Each row below holds a small network's activations on one input, seen along a few directions.
Each table varies a few parts of the input and shows all the possible inputs, shuffled.
Descriptions start from the smaller parts, as in this example, which fits no table here: one of 6 places along a line, together with either a single point or one of 9 places along a line or (one of 3 separate values, together with one of 8 places around a ring).
Shared parts are said once, and a part with two or three values counts as separate values.

Other details of the inputs vary at random and push rows far along three fixed directions, the same in every table; ignore that.

Rows:
R1: 34,-17,-10,-2,-18,-14,8,19,37,-11,-15,25
R2: 47,-10,5,8,-21,-24,3,11,5,-28,-30,44
R3: -49,-22,-7,-12,24,8,-67,-12,-4,7,45,-36
R4: 37,-12,-20,12,-12,-25,17,21,32,-6,-22,48
R5: 0,-27,-16,-16,35,15,-49,-18,20,26,25,-29
R6: 34,-12,-3,14,-7,-20,15,13,20,16,-22,37
R7: -10,51,29,-21,-46,-23,-13,-42,-82,-64,-17,-17
R8: 34,-32,-9,-23,-20,-37,-6,-5,27,-15,-5,38
R9: -12,-1,6,-1,26,11,17,19,27,31,1,16
R10: -43,42,33,-3,24,25,19,-7,-41,22,1,-34
R11: -26,-39,-26,12,17,19,-42,-29,23,23,31,-24
R12: -8,41,14,0,22,46,74,22,-14,33,6,-21
R13: 8,-15,-12,-10,7,8,-35,-9,14,11,5,-10
R14: 21,-18,-7,6,1,-28,-38,-9,15,-8,-10,22
R15: -13,-10,-15,-5,24,-11,-34,-11,18,8,7,-3
R16: 28,-30,-12,-14,-27,-39,-7,8,34,-22,-21,39
R17: -25,33,10,19,10,46,57,41,-27,17,17,-17
R18: 19,-19,-2,-5,-9,-29,-23,1,33,-22,-3,19
R19: 42,-13,-10,-1,-28,-21,7,13,10,-28,-32,31
R20: -21,40,28,8,19,24,43,17,-17,16,-2,-16
R21: -45,-33,-22,7,28,29,-20,-22,23,36,32,-24
R22: -8,27,30,6,-65,-18,-1,-50,-77,-83,-7,-20
R23: -9,31,30,8,9,17,51,18,-10,24,-7,-9
R24: -42,-31,-9,-3,32,13,-66,-5,18,19,53,-45
R25: 35,-20,-5,-3,-25,-27,28,28,42,-11,-21,35
R26: -11,36,13,-4,-2,24,56,19,-9,19,-2,-12
R27: 57,-27,2,9,-21,-20,12,20,27,-2,-29,54
R28: 35,-24,1,-20,-27,-41,-21,-18,12,-30,1,13
R29: -17,-13,-12,-21,26,-7,-42,-31,0,17,20,-26
R30: -20,-1,-11,-15,12,-2,-38,-24,-2,14,10,-21
R31: -18,48,8,20,-19,11,42,18,-70,-21,-3,-10
R32: -16,33,-3,2,6,12,63,24,-16,16,-22,-1
R33: -29,-23,-12,2,26,20,-70,-9,-9,6,39,-41
R34: -30,-8,-2,-13,30,-1,-48,-19,15,4,17,-20
R35: 13,11,-1,-12,-35,-36,-57,-45,-43,-49,-14,-10
R36: 0,-11,-8,22,-2,42,65,24,29,25,10,12
R37: 15,-40,-13,7,-35,-10,30,7,32,-11,-4,47
R38: -2,1,-11,10,38,33,24,30,27,36,2,0
R39: -16,52,28,8,0,6,47,-1,-56,7,-22,-9
R40: -11,44,22,15,27,43,64,33,-9,31,-3,-8
R41: -15,42,18,-1,-49,-29,-16,-22,-101,-74,-8,-13
R42: 47,-15,-8,-4,-30,-12,19,19,38,-6,-13,43
R43: 27,-25,-7,-1,-7,-40,-22,0,25,-10,-16,43
R44: -27,-36,-13,5,14,26,-62,-41,3,1,31,-41
R45: 4,50,47,0,-33,-16,-21,-36,-81,-58,-18,-24
R46: -9,-11,-16,-12,26,-1,-45,-29,1,19,20,-31
R47: -6,5,-4,8,35,32,24,30,37,35,11,-2
R48: -2,9,-20,13,21,22,59,39,26,42,-15,7
Each input here is: one of 6 places around a ring, together with either one of 2 separate values or one of 6 places along a line.
Q: Changing only the place on the ring of 6 turns R5 into R8. The same change can be made to R33. Which row results?
A: R3
Q: Changing only the place on the ring of 6 turns R17 into R24. The same change can be made to R42. Which row results?
A: R26
Q: Which other rows does R11 become when the choice among 2 separate values takes its other values? List them by row number.
A: R31
Q: Which other rows does R5 become when the place on the line of 6 takes its other values? List them by row number.
A: R2, R13, R19, R27, R38
Q: Which other rows does R22 become when the choice among 2 separate values takes its other values? List them by row number.
A: R24

Rows:
R49: 13,-13,9,-14,-26,-54,-64,-24,-18,-53,-10,17
R50: 8,-36,-6,5,11,8,-26,0,37,12,20,5
R51: 1,-5,-5,-4,10,-1,17,5,37,25,-7,10
R52: 4,-17,-5,16,11,13,8,25,24,30,13,15
R53: -9,-11,-4,-11,15,-3,11,16,30,27,0,15
R54: -24,13,9,-2,12,29,-32,-20,-28,-10,18,-50
R55: -25,21,12,8,-4,6,9,-2,-43,-19,11,-11
R56: 17,-24,-23,4,23,7,4,-5,35,35,-9,15
R57: -17,-14,-7,6,36,3,6,27,37,40,7,10
R58: -34,23,0,10,9,25,18,9,-29,-5,12,-24
R59: 10,-36,-10,7,8,8,-24,0,37,7,15,4
R60: 12,-20,-7,-8,-36,-39,-60,-20,-22,-65,2,7
R61: 9,19,14,-8,12,13,43,14,1,19,-11,3
R62: 3,12,10,9,16,17,34,38,16,27,-8,19
R63: 5,9,4,20,-1,22,49,35,4,12,3,22
R64: 9,-24,-7,6,3,12,20,6,33,12,8,12
R65: 18,16,3,14,-45,-22,36,14,-38,-45,-23,27
R66: 20,27,16,2,-43,-35,58,14,-24,-34,-41,45
R67: 29,-16,2,-15,-28,-35,-2,-5,21,-17,-19,38
R68: 0,14,4,-2,-46,-26,-2,-20,-44,-51,-14,0
R69: 2,14,2,14,-1,33,78,25,4,24,-8,4
R70: -22,36,-3,9,13,8,6,-11,-56,-1,-12,-16
R71: 6,24,10,5,-48,-20,42,-1,-48,-38,-22,19
R72: -9,34,14,-12,23,22,22,-3,-17,18,0,-28
R73: -10,-22,-18,-2,25,-12,-111,-48,-9,-5,11,-27
R74: -49,41,-3,-2,25,22,-3,-30,-60,14,-1,-44
R75: 8,-4,10,11,-6,6,2,-1,-6,1,3,1
R76: -10,-21,-16,-5,-12,-9,-20,-10,11,-16,10,0
R77: -34,34,34,-12,19,10,-58,-43,-54,-18,7,-59
R78: 4,4,-2,8,-14,11,60,16,5,18,-6,18
R79: 39,-5,7,-13,-21,-46,-67,-33,-10,-48,-12,-2
R80: 38,-29,-9,3,-27,-54,-16,11,30,-31,-26,55
R81: -17,-40,-20,-5,17,4,-19,2,43,27,29,5
R82: 19,43,15,-3,-27,-25,35,17,-48,-38,-28,20
R83: -8,-22,-11,-11,37,-2,-27,18,33,33,15,0
R84: -25,50,5,5,31,22,50,30,-27,27,-1,-23
R85: 24,-22,0,4,-39,-38,-64,-26,-14,-63,-1,16
R86: 3,29,28,6,-37,-11,-19,-35,-70,-55,-11,-21
R87: 46,-19,-7,14,-47,-32,-4,12,6,-41,-20,44
R88: 10,-11,11,-1,-11,-39,-74,-26,-6,-37,-6,4
R89: -3,31,20,7,12,20,70,20,-2,24,-19,5
R90: -5,15,1,13,4,27,24,27,-12,13,2,-8
R91: -23,35,4,-1,-2,37,61,12,-24,10,2,-19
R92: -7,-9,-4,-9,0,-24,-25,-13,15,-6,-6,4
R93: -21,49,20,17,21,31,43,23,-21,19,-13,-15
R94: 10,-9,-24,1,9,3,20,-3,19,30,-13,20
R95: 1,-7,-1,0,-12,2,23,-1,7,12,6,11
R96: -7,45,25,1,24,33,46,21,-24,23,-9,-18
R97: -21,-19,9,-7,34,-4,-92,-39,13,6,19,-40
R98: 11,-37,-12,6,11,11,11,8,48,33,11,12
R99: -13,-30,-7,-1,16,6,-80,-34,11,-1,25,-41
R100: 11,-18,-9,1,2,15,21,12,26,21,3,3
R101: 20,-10,-17,12,18,11,5,4,18,27,-14,15
R102: -11,29,20,-8,-43,-16,-16,-48,-67,-63,-4,-21
R103: -34,-35,-9,-16,24,7,-77,-45,21,14,45,-39
R104: -33,50,19,-12,35,25,-5,-27,-44,11,8,-67
R105: 0,-24,-13,11,20,31,8,18,42,26,15,-3
R106: -13,54,16,4,26,34,41,28,-27,24,-3,-19
R107: 9,-23,3,-1,-8,-7,-18,-19,9,-3,10,2
R108: 8,-18,-9,-1,3,19,20,12,29,12,7,4
R109: 56,-4,-3,1,-31,-46,-12,13,9,-35,-25,43
R110: 11,-18,-11,-25,8,-17,-38,-15,31,9,7,-1
R111: 44,-1,-1,-3,-64,-30,42,8,-11,-40,-30,43
R112: -42,24,3,2,16,23,-8,-1,-45,3,17,-46
R113: 2,-31,-22,-1,2,11,15,10,51,21,12,13
R114: -20,-41,-19,-1,24,6,-101,-26,28,-3,39,-34
R115: -5,-51,-22,-4,11,-9,-26,2,49,31,24,15
R116: -16,-24,-25,-4,16,19,16,24,38,31,17,2
R117: -32,27,13,14,14,28,-8,-7,-42,5,15,-39
R118: -35,42,5,-11,23,11,13,-4,-32,15,4,-40
R119: -39,25,6,9,11,21,11,0,-40,-6,15,-28
R120: 4,-45,-25,-5,1,-3,-22,-6,51,21,15,5
R121: -27,22,0,8,0,24,60,19,-15,12,3,-2
R122: 1,-28,-17,4,11,14,-29,16,32,9,20,-1
R123: -14,5,13,-8,15,-3,-38,-35,-3,-5,-1,-30
R124: 33,13,19,7,-50,-14,54,0,-25,-44,-21,36
R125: -4,-38,-19,11,21,4,6,30,44,40,20,21
R126: 8,-21,-11,-18,20,-1,1,11,48,37,5,12
R127: -5,-18,-20,-2,1,7,21,22,24,25,6,9
R128: -6,39,17,5,22,27,40,31,-18,24,-6,-6
R129: -2,-38,-23,12,17,4,8,29,43,36,15,20
R130: -1,-24,-15,-16,24,-4,-1,20,46,38,7,14
R131: 44,-11,-7,-17,-41,-54,0,6,11,-35,-26,49
R132: -35,33,22,-5,5,22,-55,-44,-71,-25,15,-76
R133: 13,11,19,-9,-9,-8,14,-6,-6,-11,-17,9
R134: 62,-10,5,-8,-33,-41,-10,5,14,-36,-27,42
R135: 10,-5,4,8,19,8,6,13,34,21,-9,7
R136: 45,-25,-5,2,-49,-28,8,-6,14,-49,-18,39
R137: 27,30,20,1,-45,-29,62,7,-21,-31,-42,42
R138: -23,40,13,-20,7,-4,-26,-38,-45,-13,4,-50
Q: Changing only one part turns R120 into R99. The same change can be made to R78. Which row results?
A: R86
Q: Changing only one part turns R122 into R108. The same change can be made to R114. Which row results?
A: R136
Q: What do these inputs look like to the network?
A: one of 6 places around a ring, together with either a single point or one of 6 places along a line or (one of 2 separate values, together with one of 4 places along a line)
Q: Which other rows does R102 become when the choice among 2 separate values takes its other values? List them by row number.
A: R78
Q: Start at R60 and move only the place on the line of 4, one step at a time. The first step leads to R58. Which rows follow, in order?
A: R119, R55
Q: Which other rows does R52 become when the choice among 2 separate values takes its other values? List them by row number.
A: R63
